Each row below holds a small network's activations on one record, seen along a few directions.
After each row come some of the record's fields: NEZ, KUGE, MOZA, NENU, NISID.
Not every record has every field; a missing one is written absent.
The largest differences between rows may come from other fields.
Strong random noise was added to every row along 7 fixed directions; ignore it. To show where, here is one row again and again, with new noise each time:
[ 435  308  331 -101  370    2  164   20  -81  -32  150 -640  108  339
 -335  275   29  150  194  422  222 -438  -71  146  265  415  162  435
  120]
[-423 -147    1 -108 -405 -151 -230  215  265  183 -135  153   71  140
 -100 -145    2  438  -36 -552   -5  287   82  -46 -100  -64  -87 -272
  256]
[ -66  280  178  254   -2  844  145 -437 -153  285 -180   66 -121 -144
  247  191 -379  544 -101  126   20  157  282   44 -333  333  325  217
  192]
[  58 -405  -71   41  397 -163  -87  128  395 -213  114 -308   16 -132
  237 -165  196 -683  293  493 -353  227 -204  -72  129   -6  373  111
 -130]
[  -2  -82   91  192  123 -129   68 -164  -89 -266   94 -299 -171   32
  197  233 -479  -58  126  112   68    1  355  191  263 -303  196  189
  190]
[-119 -335 -101 -356  151 -614  -96  442  302 -270  170 -309  264  122
 -129 -112   71 -425  162 -140  265  332   64  -93  127 -156   82 -164
  118]
[ -17 -368  309 -102   92  191 -302  141   35  105   13 -159  131 -174
   24 -175  305  -42  415 -246 -419   76   10 -159 -225  -59  249  -76
  -32]
[-272  104  162   45 -401  583 -141  -40  349  499 -225  306  -89  -94
 -105  -63  -42  385  -98 -103 -492  110 -227  -34 -267  240   76  277
 -162]
[ 118   59  285  -51  189  607  -46  -56   28  293  -66 -150  134 -104
  -27  -36  224  202  184  143 -198   34  -89 -123 -329  461  325  164
  -11]

[-201 -307 -129  140   13 -335  -49  -10   -9 -243   83  -22  -54   31
  242  -15 -159  -23   41 -136   73  143  232   63  129 -376   33 -239
  226] => <NEZ:nevab KUGE:detis MOZA:tol NENU:temog NISID:mizof>
[ 147   82  318 -331  241  310   -1   60 -310   87  150 -279  269  -25
 -163  162  -74  191  198 -223  394   68  333  -47 -278  101  194  105
  119] => <NEZ:nevab KUGE:detis MOZA:tol NENU:tep NISID:mizof>
[ -88 -267  -76  -60  -79  -93 -320  273  372  169   11  214  114 -105
  110 -429  698  -28  176  -68 -579  -51 -631 -137 -304  294   55 -277
  -52] => <NEZ:nevab KUGE:detis MOZA:tol NENU:dadi NISID:lepi>
[ -84   12 -181   10  -12   93   23   14  166   86  -14  162   44 -147
  212 -181  168  -92  -88  119  -93  191 -234 -106 -271  306   98 -127
   53] => <NEZ:dege KUGE:nukav MOZA:misu NENU:absent NISID:lepi>
[ 423  532  332  487   34  568  258 -646 -659   13 -118  -72 -431   -2
   57  483 -524  455  -28  306 -106 -661  326  314  237  -79  -10  487
  -59] => <NEZ:nevab KUGE:nukav MOZA:misu NENU:absent NISID:lepi>
[-298 -129  314 -301 -371  289 -175  153 -135  246  -59  192  166 -153
 -280   50 -190  243   -4 -773  -39  153  293 -155 -325 -274  -80  -33
  -77] => <NEZ:dege KUGE:nukav MOZA:tol NENU:lotad NISID:mizof>
[-172 -243  152   56 -242  317 -182  -83   -9  113  -65  237 -127 -413
   29  -42 -120 -330  122 -261 -591   48   -4  -86 -120 -506   10  178
 -457] => <NEZ:dege KUGE:nukav MOZA:tol NENU:lotad NISID:lepi>
[ 134   99   -8  -75  251  191  125  -56 -165    7   49 -112  146  -12
   65   30   68  -14  -10  183  271   35   76  -10 -137  241  156  -75
  124] => <NEZ:nevab KUGE:nukav MOZA:tol NENU:tep NISID:lepi>
[  -7   42   76 -121  171  176    8   30   19   78   40 -142  124  -30
   69  -44   53   58   66   60  159  208   61 -120 -198  300  211  -14
  149] => <NEZ:dege KUGE:nukav MOZA:misu NENU:absent NISID:mizof>
[-126 -186  -31   97 -129 -684 -147  141  192 -209  202 -174 -122  325
   35    8  -46  136  136  -32  -89 -226 -121  245  404 -263  -86  -23
  268] => <NEZ:nevab KUGE:detis MOZA:tol NENU:tep NISID:mizof>
[ -19 -257  -30  -30   66  260 -202   36 -141   59 -177  269   79 -316
  167 -273  317  -87  160 -312 -216  309  124 -261 -343 -125   72 -383
 -132] => <NEZ:nevab KUGE:detis MOZA:misu NENU:absent NISID:lepi>
[ -66  213 -124 -423 -430 -369   -8  435  379   81  -76  282   22  197
 -738   43 -125 -265 -265 -206   15  -55 -280    4  301 -230 -475  352
 -555] => <NEZ:nevab KUGE:detis MOZA:misu NENU:absent NISID:lepi>
[-261 -100  -80 -205 -558 -176 -206  264   83  130 -112  489   -1 -161
 -215 -176   38  -27 -124 -665 -265   39  -98  -93 -165 -372 -340 -203
 -279] => <NEZ:nevab KUGE:nukav MOZA:misu NENU:absent NISID:lepi>
[ 173  252  256  -32  -14  277  125 -220 -520  -42   48  -15  -65  -96
  -79  304 -407  203   18 -232  192 -230  394   71  -94 -157  -33  198
    7] => <NEZ:nevab KUGE:nukav MOZA:misu NENU:absent NISID:lepi>
[ 147 -247 -125  225  289   -7  -39  -92  122  -56  -83 -125  -51  -40
  135 -191  407 -343  169  443 -275   35 -184  -63  217  -31   78  -96
 -176] => <NEZ:nevab KUGE:nukav MOZA:tol NENU:temog NISID:lepi>
[   1  -93   73   42  -53   37  -12  -67 -104 -147  221   38 -134 -328
  280  108 -314 -345   87    6 -267 -140    7  105 -140 -254  119  232
 -157] => <NEZ:dege KUGE:nukav MOZA:tol NENU:dadi NISID:lepi>
[ 144  149 -278  149  108 -312   30   75  286   50 -187  -54  -31  360
  -78 -212  532  182 -101  422   37  -80 -399   -6  295  470 -144 -236
  150] => <NEZ:nevab KUGE:nukav MOZA:misu NENU:absent NISID:lepi>
[-135 -316  -77  507  -31   60 -140 -319    3 -152   16  134 -385 -330
  717  -90 -117 -172  151  146 -636   27  -10   81  -41 -271  209  -78
   63] => <NEZ:dege KUGE:nukav MOZA:misu NENU:absent NISID:lepi>
[ 248 -115  175 -201   53 -517 -196  361  -30  -73  221 -211  161  127
 -219 -138  499    4  336 -137 -254 -501 -406  -31   21   60 -110  -92
    1] => <NEZ:nevab KUGE:detis MOZA:misu NENU:absent NISID:mizof>
[  56   84   31   75  149  183   86 -126  111   20   -2  -86  -53   68
   -2   98  -74  -50  -44  333   -1   57  -31   48  137  126   80  240
  -29] => <NEZ:nevab KUGE:nukav MOZA:tol NENU:temog NISID:lepi>
[  61  -51   89  203   33  164 -122 -129 -172   96  -79   40  -47 -117
  223  -91  234  225  197  -80 -276 -110  -24  -48 -161   19  101 -206
  108] => <NEZ:nevab KUGE:nukav MOZA:tol NENU:rak NISID:lepi>
[-301  204 -299  173 -313  214  119  -89  562  205 -140  450 -212    0
   53   48 -300  -68 -428  367 -261  200 -366  100   25  110  -49  387
 -251] => <NEZ:nevab KUGE:detis MOZA:tol NENU:temog NISID:lepi>
[ 378  388  282   47  147  768  143 -288 -343  280  -90  -19   -4 -200
  -42   94  126  179   15  257 -161 -344  -86  -63 -299  456  139  251
 -217] => <NEZ:dege KUGE:nukav MOZA:misu NENU:absent NISID:lepi>
[-348  -95 -141  161 -367 -600 -205  192  568   99 -120   -7 -142  523
 -134 -104  195  339 -100  -19 -162  -24 -300  172  530  -45 -246 -147
  286] => <NEZ:dege KUGE:nukav MOZA:tol NENU:temog NISID:lepi>
[ -57  -48  -86  234  158  334   37 -212  129   59 -141   50 -110  -42
  257   -6    8  -55  -64  318 -110  265   39   -8   20  106  160   18
   16] => <NEZ:nevab KUGE:nukav MOZA:tol NENU:temog NISID:lepi>
[ -60  303  248 -372 -364  209  -17  123 -147  298    1  170  147    1
 -461  117 -126  310 -129 -509  147 -148   36  -68 -261   95 -203  162
 -108] => <NEZ:dege KUGE:nukav MOZA:misu NENU:absent NISID:lepi>
[ 391  174   61 -306  468  -48  133  149 -144 -103   62 -412  272  148
 -247   34  312 -190  118  230  434  -45   28 -118   39  379   93  -19
   19] => <NEZ:dege KUGE:nukav MOZA:misu NENU:absent NISID:lepi>
[ 411  -92  404  381  221  358 -129 -319 -394  -62    7 -124 -305 -244
  187  110   60  -77  465  198 -752 -548   15  101  132 -283  164  323
 -268] => <NEZ:nevab KUGE:detis MOZA:misu NENU:absent NISID:lepi>
[-111  -51   92  -45 -110  232   28  -50   26   -1   85   96  -20 -253
    5  147 -339 -255  -75  -91 -153   73   46  -15 -113 -151   33  267
 -222] => <NEZ:dege KUGE:nukav MOZA:tol NENU:lotad NISID:lepi>
[-141   -6  -83  186  -18   44  150 -220   16 -180   80    8 -125 -221
  259  218 -563 -311 -106  127   56  169  161   96   -6 -280  180  226
  -21] => <NEZ:dege KUGE:nukav MOZA:tol NENU:lotad NISID:lepi>
[-181 -215  -41 -102   95   95 -146  172  315  181 -102  -47  211   71
   89 -236  439   94   62  -26   26  391 -116 -193 -193  343  127 -325
  225] => <NEZ:dege KUGE:nukav MOZA:tol NENU:temog NISID:lepi>
[-106  126   87   63 -219 -302  -27   83  150   11  133  -82 -124  329
  -62  172 -240  446  -21  -43   29 -290 -110  259  227   23 -111  228
  273] => <NEZ:nevab KUGE:detis MOZA:tol NENU:tep NISID:mizof>
[  59  304  -52  -46   79  288  194 -147 -252   -2  -66  121   48  -74
   67  141 -238  203 -161  -21  382  147  258  -28 -219  178   47    1
  114] => <NEZ:nevab KUGE:detis MOZA:misu NENU:absent NISID:lepi>
[ -63  -86  279 -372 -148  639 -135   60 -180  328 -104  264  192 -454
 -228 -146   60 -126   85 -520 -173  205  187 -308 -579 -106   84    8
 -423] => <NEZ:dege KUGE:nukav MOZA:misu NENU:absent NISID:mizof>
[ 162   35  320  293  -72   -5  -89  -71   87  130   19 -299 -189  290
 -141   97  164  341  161  295 -486 -634 -336  244  392  145  -71  312
   14] => <NEZ:dege KUGE:nukav MOZA:tol NENU:temog NISID:mizof>
[ 189  469 -361 -180  158   65  330   91  301  119  -73   91  180  124
 -204  -78  226 -119 -384  538  416  108 -439  -87 -139  789  -27   48
  -93] => <NEZ:nevab KUGE:nukav MOZA:misu NENU:absent NISID:lepi>
[-219 -295 -247 -116   24 -258  -45  186  318 -147   29   38   90 -113
   67 -120  -26 -541  -70  -17   33  449   -1 -139   23 -221   33 -114
 -132] => <NEZ:dege KUGE:nukav MOZA:tol NENU:lotad NISID:lepi>
[-133 -153 -220 -152  -67 -663  -28  280  253 -174   -5  -83  108  300
 -289 -118  164 -220 -104  -98  242  135  -76  -39  384 -142 -300 -226
   21] => <NEZ:dege KUGE:nukav MOZA:tol NENU:lotad NISID:lepi>
[  35 -113 -131   -7  375  213   93  -40  -54    0  -58 -106  213  -49
  244 -184  391  -45  -13  193  330  335   68 -199 -267  397  215 -411
  221] => <NEZ:dege KUGE:nukav MOZA:tol NENU:temog NISID:lepi>
[-172  -57 -311  155 -207 -643  -16   78  173 -233   41   77 -141  207
  120   11 -187  -11 -147    8  105  -50  -66  222  375 -325 -172 -147
  182] => <NEZ:nevab KUGE:detis MOZA:tol NENU:tep NISID:lepi>
[  -7 -415   63   97   56 -351 -149  -15 -188 -302   22 -179 -101  -91
   17  -17  -40 -397  262 -213 -150   -6  296  -12  364 -727  -67 -167
 -131] => <NEZ:dege KUGE:nukav MOZA:tol NENU:lotad NISID:lepi>
[  30  348 -664  537   66 -289  377 -354   47 -209 -301  186 -281  340
  347  -19  -87  359 -494  594  483  122   22  178  406  313 -162 -381
  400] => <NEZ:nevab KUGE:detis MOZA:misu NENU:absent NISID:lepi>
[ -40 -110  220 -389   16  402 -159  200  -22  292   64  114  314 -358
  -77 -228  318 -118  155 -302 -175  187 -116 -326 -638  259  184  -66
 -185] => <NEZ:dege KUGE:nukav MOZA:misu NENU:absent NISID:mizof>
[-183 -255  -19  195 -115   70 -152 -118 -149   56 -230  117  -42  -62
  162 -170  200  286   50 -356  -97  161  219 -118  -58 -194  -64 -464
  165] => <NEZ:dege KUGE:nukav MOZA:tol NENU:lotad NISID:lepi>
[  47 -117 -100  256  430  323  168 -389 -285 -138 -122 -169  -33 -115
  379    7  -29  -91   16  312  337  335  450  -73   27   -4  249 -257
  197] => <NEZ:dege KUGE:nukav MOZA:tol NENU:temog NISID:lepi>

Which values does each new row have?
[ 134   89   23   24   86  197  -62   45  212  245  -71  -14   58   72
 -128 -103  427   48   57  283 -287 -145 -432  -43  -33  334   18  116
 -159] => <NEZ:nevab KUGE:detis MOZA:tol NENU:temog NISID:lepi>
[ 204  -97   26  -81  446  -58  124  -25 -247 -295  135 -305  148 -139
  101  134 -100 -457  183  113  295  144  308  -84   11 -211  210   13
  -10] => <NEZ:nevab KUGE:nukav MOZA:tol NENU:lotad NISID:lepi>
[ -94  -37  -18 -118   73  306   67  -47 -100   77   -1   40  155 -140
   45  -13  -58  -65  -85 -105  278  329  202 -130 -281   55   91 -121
   14] => <NEZ:dege KUGE:nukav MOZA:tol NENU:temog NISID:lepi>
[ -88 -132   45  340    9  890 -133 -383 -125  401 -412  322  -56 -367
  328 -296  430  302   45   14 -464  266   -8 -274 -446  242  176 -346
 -106] => <NEZ:dege KUGE:nukav MOZA:tol NENU:lotad NISID:lepi>
[ -53  134  160 -174 -172  171  -21  101   95  265  -40   86   49  100
 -371   55  -17  188  -50 -115  -53  -88  -96   -2  -32   29 -110  261
 -202] => <NEZ:nevab KUGE:detis MOZA:tol NENU:temog NISID:mizof>
[  68  -37 -220   82  123 -457  118   27   35 -326  190  -75  -73    2
  200   14 -149 -277   -6  232   82  -49  -59   92  154  -98   22   -9
   68] => <NEZ:nevab KUGE:detis MOZA:misu NENU:absent NISID:mizof>
[ 285  253  104 -141   65   38   77   69 -102  -18   99  -24   31  -36
 -202  133    0  -83   27   99  -52 -309 -183   29  -36  119  -37  296
 -208] => <NEZ:nevab KUGE:detis MOZA:misu NENU:absent NISID:lepi>
[-227  184  128 -140 -260  302  164  -71 -101  130  -16   46   19   32
 -250  277 -602  223 -247 -226  378  146  364   74  -35 -119  -78  290
   -1] => <NEZ:dege KUGE:nukav MOZA:tol NENU:temog NISID:mizof>
[ 461   82   82  296  508  455   91 -323 -356    0  -58 -178  -21 -205
  382  -69  433   48  227  471 -169 -206  -59  -75 -219  429  330 -153
   82] => <NEZ:nevab KUGE:nukav MOZA:misu NENU:absent NISID:lepi>
[-130 -184  118  -14 -294 -307 -129   38 -112 -108  -23   36 -182   -8
 -152   40 -290 -109   81 -404 -173 -110  286   73  301 -678 -199   39
 -162] => <NEZ:dege KUGE:nukav MOZA:misu NENU:absent NISID:mizof>
[-247 -185   21  -97 -206 -132  -11   47  135 -138   -3   35  -80  -73
 -136  189 -570 -390  -70 -274   16  301  349   48  295 -637  -80  242
 -227] => <NEZ:dege KUGE:nukav MOZA:tol NENU:lotad NISID:lepi>
[ 165  104  110 -130   43  566  -16  -37 -126  363 -221  138  147  -83
 -210 -166  450  193   -8   15  -69  -37 -110 -163 -275  353   -3  -86
 -218] => <NEZ:nevab KUGE:nukav MOZA:tol NENU:tep NISID:lepi>
[-108  423  223  223 -322  475  142 -358   16  316 -156   23 -343  222
 -148  365 -634  561 -249  178   -3 -168  172  324  240   61  -48  606
  -14] => <NEZ:dege KUGE:nukav MOZA:tol NENU:tep NISID:mizof>
[-228  159   39 -160 -450  208   37   78  160  166  113  391  -28 -258
 -181  175 -445 -135 -238 -220 -204  -69 -219   57 -252 -187 -120  495
 -386] => <NEZ:nevab KUGE:detis MOZA:tol NENU:temog NISID:lepi>
[  45  156   72   61  -78   57   50 -122  -85   14  -79  -13 -162   79
  -92  150 -214   86  -47   -7   37  -74  153   79  177  -87  -87  164
  -49] => <NEZ:dege KUGE:nukav MOZA:misu NENU:absent NISID:lepi>
[  75   90 -344   55  160 -691  246   41  100 -449  118 -253 -102  252
   84  141 -282 -386 -160  364  462   34  105  151  502 -128  -66   -4
  164] => <NEZ:dege KUGE:nukav MOZA:misu NENU:absent NISID:lepi>
[-516 -104 -118  534 -523 -106 -185 -208  401  218 -220  245 -389  280
  245 -104 -123  700 -176  -26 -373   92  -91  215  295  -75 -137 -119
  345] => <NEZ:dege KUGE:nukav MOZA:tol NENU:temog NISID:mizof>
[ 134   98 -214   17   77 -168   98   40   46  -90 -109   77  -37   63
  -78  -51  114 -162 -110  214   76   13  -79  -27  159   21 -110  -62
 -120] => <NEZ:nevab KUGE:detis MOZA:misu NENU:absent NISID:lepi>
[ 200  346  165  -56  124  641  329 -321 -541  -22  130   36   -9 -369
  112  390 -661 -138 -130   64  314  -95  385  108 -358  -83  210  414
 -182] => <NEZ:nevab KUGE:nukav MOZA:tol NENU:tep NISID:lepi>
[ -65 -197   31  277  -98   45 -184 -140 -104  -59   -8  203 -221 -265
  420  -59  -61   40  172 -169 -469  -22   51   14 -135 -295   90 -101
   48] => <NEZ:nevab KUGE:detis MOZA:misu NENU:absent NISID:lepi>
[ -41  284 -182  209  -59  -49   96  -64  250  154 -158    4  -39  384
  -14   83    2  502 -249  263  208   10 -148  143  217  348  -98   -5
  306] => <NEZ:nevab KUGE:detis MOZA:tol NENU:temog NISID:lepi>
[ 226  228  -40  232   81    7  117 -144   26  -75  -35  -15 -233   28
   49  140 -125 -122  -26  442 -207 -276 -169  149  256   23    2  330
 -160] => <NEZ:nevab KUGE:detis MOZA:misu NENU:absent NISID:lepi>
